Each row below is a small network's average activation on inputs in which a field has the value named, seen along a few directions.
Values that are neighbours, or in one group, have similar rows; names and order tell nothing.
(in the rows, 500 means zero)
Strong random noise was added to every row along 2 fixed directions; ignore it. To show where, here is one row again and again, with new noise each time:
[565, 706, 263, 581, 489, 554, 633, 634, 365, 431, 718, 244, 490, 350]
[548, 549, 261, 558, 495, 440, 553, 561, 473, 462, 644, 402, 622, 499]
[593, 744, 340, 621, 513, 756, 617, 726, 325, 525, 674, 303, 471, 295]
[526, 535, 196, 527, 473, 282, 576, 491, 494, 379, 690, 333, 622, 528]


Field Vig:
n5: [597, 510, 610, 740, 630, 478, 473, 358, 390, 331, 520, 195, 405, 441]
n7: [364, 553, 560, 173, 406, 417, 507, 673, 555, 536, 517, 629, 450, 451]
n4: [453, 458, 487, 382, 275, 193, 845, 439, 509, 177, 405, 242, 493, 523]
n10: [364, 584, 416, 362, 579, 342, 425, 590, 575, 607, 715, 563, 442, 456]
n9: [620, 787, 484, 480, 486, 715, 833, 692, 356, 453, 513, 284, 355, 262]
n6: [396, 358, 567, 488, 569, 248, 207, 137, 577, 414, 623, 460, 337, 587]
n3: [512, 426, 642, 716, 442, 524, 568, 284, 508, 474, 285, 433, 459, 531]
n8: [348, 219, 616, 389, 447, 103, 254, 158, 644, 455, 439, 680, 444, 796]
n2: [581, 687, 446, 559, 560, 633, 599, 687, 503, 576, 529, 368, 626, 396]
n1: [444, 445, 655, 298, 452, 664, 413, 380, 425, 453, 366, 710, 230, 464]
Each value of Vig is a pair of two hidden parts, and every pair occurs once (2 first parts, 5 second parts).
Q: Changing only the second part turns n6 into n8. n5 has the same second part as n6; what does that change turn n5 into?
A: n3
Q: Changing only the second part turns n9 into n2. n7 has the same second part as n9; what does that change turn n7 into?
A: n10

Field Namig:
y2: [380, 544, 645, 505, 520, 718, 349, 558, 413, 573, 582, 440, 273, 379]
y6: [405, 369, 476, 604, 398, 86, 443, 166, 532, 220, 663, 225, 449, 648]
y9: [538, 815, 330, 371, 259, 701, 814, 695, 316, 387, 735, 151, 323, 155]
y5: [612, 814, 139, 375, 580, 266, 795, 611, 358, 192, 888, 115, 459, 337]
y4: [463, 462, 592, 394, 325, 605, 506, 512, 434, 490, 388, 552, 233, 362]
y10: [564, 509, 493, 630, 447, 584, 592, 525, 536, 576, 293, 613, 719, 538]
y1: [533, 604, 492, 394, 564, 362, 379, 299, 544, 453, 559, 530, 333, 539]
y3: [456, 676, 572, 528, 411, 481, 706, 294, 285, 261, 588, 182, 138, 359]
y7: [540, 660, 274, 642, 690, 334, 693, 569, 490, 307, 598, 38, 552, 420]
y8: [445, 872, 370, 467, 532, 369, 698, 770, 301, 432, 842, 15, 295, 160]
Each value of Namig is a pair of two hidden parts, and every pair occurs once (2 first parts, 5 second parts).
Q: Changing only the second part turns y1 into y6. y5 has the same second part as y1; what does that change turn y5 into?
A: y7
Q: Changing only the second part turns y10 into y8. y3 has the same second part as y10; what does that change turn y3 into?
A: y2
